These are the activations of a small neural network, seen along a few directions. Each row is one input.
In each table, some parts of the input vary, and every possible input appears once, in random order.
Descriptions start from the smaller parts, as in this example, which fits no table here: one of 8 places around a ring, together with either a single point or one of 11 places around a ring or (one of 2 separate values, together with one of 6 places along a line).
Shared parts are said once, and a part with two or three values counts as separate values.
(in the rows, 128 means zero)

Rows:
r1: [161 121 113 156 116 125 118 117 177 156 100 183 136 107 162  93 122]
r2: [ 97 220 101  78 134  83  81 146 134 135 156 150  75 131 196 146  48]
r3: [ 86 153 118 126 106 106 125 132 114 136 134 179 164 185  92 134 166]
r4: [152 104 135 153 156 172  98 110 138 139  84 117 114  70 136 117 142]
r5: [118 123  94 140  82  95 152 139 106 124 132 128 175 183 112 129 128]
r6: [ 84 134 147 122 136 147 112 127 107  95 110 120 124 146  74 148 181]
r7: [179  90 137 143 152 145 151 133 122 104 133  84 133 106 104 136 121]
r8: [ 86 192 109  74 171 142 100 145 114 120 136  88  25  84 159 174  89]
r9: [138  97 163 132 112 125 154 115 152 160 156 168 155 143 161  84 144]
r10: [135  90 178 129 138 170 134 113 143 136 135 103 132  92 130 113 154]
r11: [185 103 109 139 120  93 172 126 137 144 135 133 166 161 125 117  98]
r12: [115 108 132 145 114 133 138 134  91  87 124  83 137 128  86 144 142]
Question: What do these inputs look like to the network?
Answer: one of 2 separate values, together with either a single point or one of 5 places along a line
Question: The inputs of r9 and r10 match in every part but the choice among 2 separate values. If r5 is changed in the same way as r9 into r10, which row does it become?
Answer: r12
Question: Change only the choice among 2 separate values in r7. List by row number the other rows that result.
Answer: r11

Rows:
r13: [136  80 139 127 144 160 151 117  76 106 141  31 130 100 112 129 120]
r14: [119 109 185 137 155 191 101 113 109 104 139  77 120  87 107 137 163]
r15: [ 50 190 110 107  74  98 108 137 130 146 162 157 103 153 195 106 107]
r16: [ 65 134 189 109 128 165  90 114 108 116 118 129 134 140 106 134 197]
r17: [137 116 134 114 112 142 148 137 127 130 142  70  81  64 202 130  60]
r18: [103 136 163 113 136 163  91 129 161 128 141 113  83  43 189 120 104]
r19: [ 85 122  76 157  69 115 129 149  87 104  90 159 188 180  61 145 192]
r20: [157 114  81 170  88  82 160 149  91  79  99  97 182 179  38 149 110]
r21: [228  21 149 161 133 141 191 114 173 161 126 107 177 126 156  76 131]
r22: [ 70 180 164  69 176 146 107 125 135 123 132 148  67 140 103 153 176]
r23: [ 53 140 143 108  96 121 123 139  82 135 158 129 171 183 102 138 172]
r24: [180 187  51 130 138  49 119 150 126 116 132 153 128 149 170 141  36]
r25: [ 88 114 125 166 111 157  96 115 113  83  49 150 152 132  64 137 218]
r26: [148 122 128  85 184 143 178 137 106 109 155  56  72 102 120 177 100]
r27: [139  85 127 188 140 186 104 123 117  82  76  93 129  85  61 136 181]
r28: [209 142  72 128 154 131 123 137 137 155  97  91  77  76 177 143  56]
r29: [228  83 134 145  93  81 200 117 179 152 163 163 239 190 124  87 100]
r30: [170 156 103 126 182 153  61 122 165 158  90 148  74  47 157 133  88]
r31: [144  72 191 169 110 145 148  83 170 183 114 229 175 128 131  56 202]
r32: [ 56 172 155  98 108 141  74 118 162 141 127 154  83 101 188 102 135]
r33: [ 97 213  54 126 120  78  88 136 143 173 106 200 122 160 173 137  86]
r34: [143  80 132 155  69  97 179 101 160 193 157 220 222 191 134  72 175]
r35: [ 60 190 118  77 137 114 139 152 110 132 174 155 101 195 103 158 139]
r36: [125 116 144 120 109  85 155 142  77 105 166  76 173 179  95 152 102]
r37: [199  44 191 177 151 177 151 111 177 158 121 167 165  90 144  55 167]
r38: [111 188  98 112 162 124  49 108 167 167  67 201  85 110 164 129 107]
r39: [124 153 108 113  86  67 131 152 115 105 180 121 103 143 193 124  51]
r40: [120 153 169  89 201 161 123 134 131 115 152 102  62  74 106 166 150]
r41: [138 157 113  78 152  77 166 155 103  92 185 109 104 191  99 171  73]
r42: [160  69  94 186 125 146 160 122 104  90  80  36 137 104  65 145 141]
Question: The inputs of r19 and r42 match in every part but one. If r15 is changed in the same way as r19 into r42, which row does it become?
Answer: r17
Question: What do these inputs look like to the network?
Answer: one of 5 places around a ring, together with either a single point or one of 5 places along a line
Question: Start at r41 and move only the place on the ring of 5, one step at a time. The first step leads to r35. Which rows follow, in order?
Answer: r22, r40, r26
Question: List by row number the other rows that have the place on the ring of 5 in common with r22.
Answer: r16, r25, r31, r32, r38

Rows:
r43: [153  91 115 169  65  79 170 119 143 158 131 206 241 216 105  83 160]
r44: [189  35 167 181 130 168 163 107 140 126 109 114 182 107  91  94 177]
r45: [ 70 228  91  72 127  82  90 153 116 128 158 146  72 148 176 161  66]
r46: [ 81 215 100  74 148 103  89 149 113 116 145 117  57 125 157 171  73]
r47: [105 189 115  86 162 133  86 137 131 134 134 110  45  81 185 152  74]
r48: [ 76 235  83  69 118  62  99 150 135 150 163 184  81 169 191 147  61]
r49: [149  72 124 173  70 100 181 121 125 137 131 165 229 198  87  94 170]
r50: [116 177 122  89 181 155  86 137 132 123 124  89  31  56 169 161  84]
r51: [ 89 173 138  92 193 186  67 135 111  94 106  58  12  35 140 177 113]
r52: [167  18 191 178 140 201 164 103 121 108 103  77 176  96  58 108 214]
r53: [181  45 157 178 107 145 165 108 147 136 113 133 196 130 105  85 167]
r54: [161  59 135 174  95 122 177 118 121 125 119 137 215 177  72 103 178]
Question: What do these inputs look like to the network?
Answer: one of 2 separate values, together with one of 6 places along a line
Question: Change only the choice among 2 separate values in r45. List by row number the other rows that result.
Answer: r49
Question: Change only the choice among 2 separate values in r47. List by row number the other rows that result.
Answer: r53

Rows:
r55: [ 94 155 140 115 174 190  63 124 127 109  90 103  62  57 136 149 145]
r56: [ 29 189 105 111 105 118  92 144  85  94 121 125 116 163  82 170 162]
r57: [100 159  91 139  61  71 126 136 140 156 128 221 181 211 135 105 140]
r58: [131  90 162 156 169 207  97 111 135 115  78 118 106  64  90 124 201]
r59: [227  56 125 179 143 154 151 114 158 141 102 100 156  71 130 103 115]
r60: [ 70 202 127  76 128  99  95 138 136 151 158 181 101 151 162 141 108]
r61: [ 69 125 128 146 106 137 125 129  95  97 102 140 167 179  37 142 210]
r62: [120 130 139  99 158 156 125 140 100 100 145  42  64  81 139 161  96]
r63: [134  77 169 160 103 132 145 108 136 147 127 170 202 165 105  88 184]
r64: [ 83 169  82 112 112  95 128 154  60  74 132  66 109 160  89 185 101]
r65: [174 122 112 131 105  75 165 137 147 142 168 156 169 171 164 105  80]
r66: [174  85  96 160  88  83 183 130 108 123 130 124 221 206  77 124 129]
r67: [169  70 154 181 134 176 114  92 166 159  82 163 156  77 130  82 175]
r68: [152 139  66 139  82  48 165 146 122 134 145 166 184 210 138 123  92]
r69: [165 178  94 108 172 117  98 137 151 143 115 115  49  74 189 142  43]
r70: [136 170 114  83 158 111 126 138 139 148 166 112  63 111 191 137  54]
r71: [141  63 179 161 114 164 149  96 151 164 122 155 172 113 132  79 189]
r72: [123 187 100  84 140  82 128 148 117 130 175 131  94 149 160 150  59]
r73: [150  85 153 134 136 141 168 132  98  81 138  65 146 138  64 149 145]
r74: [ 51 218  83  90  99  78 103 149 116 141 139 194 119 191 132 157 120]
r75: [102  83 188 135 151 193 132 111 124 120 115 111 116  96  94 120 213]
r76: [ 85 187 139  73 149 126  91 124 156 165 147 162  73 112 191 130 109]
r77: [117 140 139 129  86  91 127 123 156 161 145 211 167 170 165  88 129]
r78: [196  65 140 155 107 110 189 128 126 127 148 109 204 163 101 108 126]
r79: [141 137 114 121 177 164  96 141 108  97  98  45  57  51 139 167  83]
r80: [122 104 104 143 110 108 164 140  79  73 116  78 164 178  39 163 147]
r81: [158  67 163 133 153 176 169 126 113 100 133  49 115  91  93 141 147]
r82: [116 100 119 165  79 109 143 117 119 144 110 182 217 206  80 100 185]
r83: [208 118 100 155 137 111 127 124 179 158 114 145 119  80 191  97  58]
r84: [ 69 151 166  95 159 177  87 127 120 116 132 101  71  88 136 144 160]
r85: [179 108 127 132 117 107 164 127 168 160 164 138 135 121 192  93  70]
r86: [115 192 121 100 165 140  69 117 169 156 103 160  57  79 192 133 100]
r87: [127 122 150 125 107 121 126 110 175 177 137 196 138 124 194  75 129]
r88: [ 53 170 156  99 137 147  89 134 104 101 143 115  96 124 108 155 159]
r89: [ 90 103 179 140 134 162 128 117 112 102 122 128 148 139  65 130 209]
r90: [102 202  57  96 115  57 134 158  91 120 152 142 113 186 135 169  70]
r91: [181  71 136 157 170 184 131 124 118  98  90  52 103  54  94 148 136]
r92: [107 151 128 103 137 123 123 146  80  80 152  57  93 121 112 170  95]
r93: [201  51 150 155 121 146 191 120 142 144 144  92 173 111 130  97 127]
r94: [158 129 126 147 124 135  94 105 193 171  93 200 123  88 190  79 119]
Question: The inputs of r66 and r82 match in every part but one. If r90 is changed in the same way as r66 into r82, which row does it become?
Answer: r74
Question: What do these inputs look like to the network?
Answer: one of 2 separate values, together with one of 4 places along a line, together with one of 5 places around a ring
Question: Start at r57 and move only the place on the line of 4, one step at a time. The first step leads to r77. Which rows follow, in order?
Answer: r87, r94
Question: Change only the choice among 2 separate values in r87. List by row number the other rows that result.
Answer: r85
Question: Change only the choice among 2 separate values in r60. List by row number the other rows that result.
Answer: r72
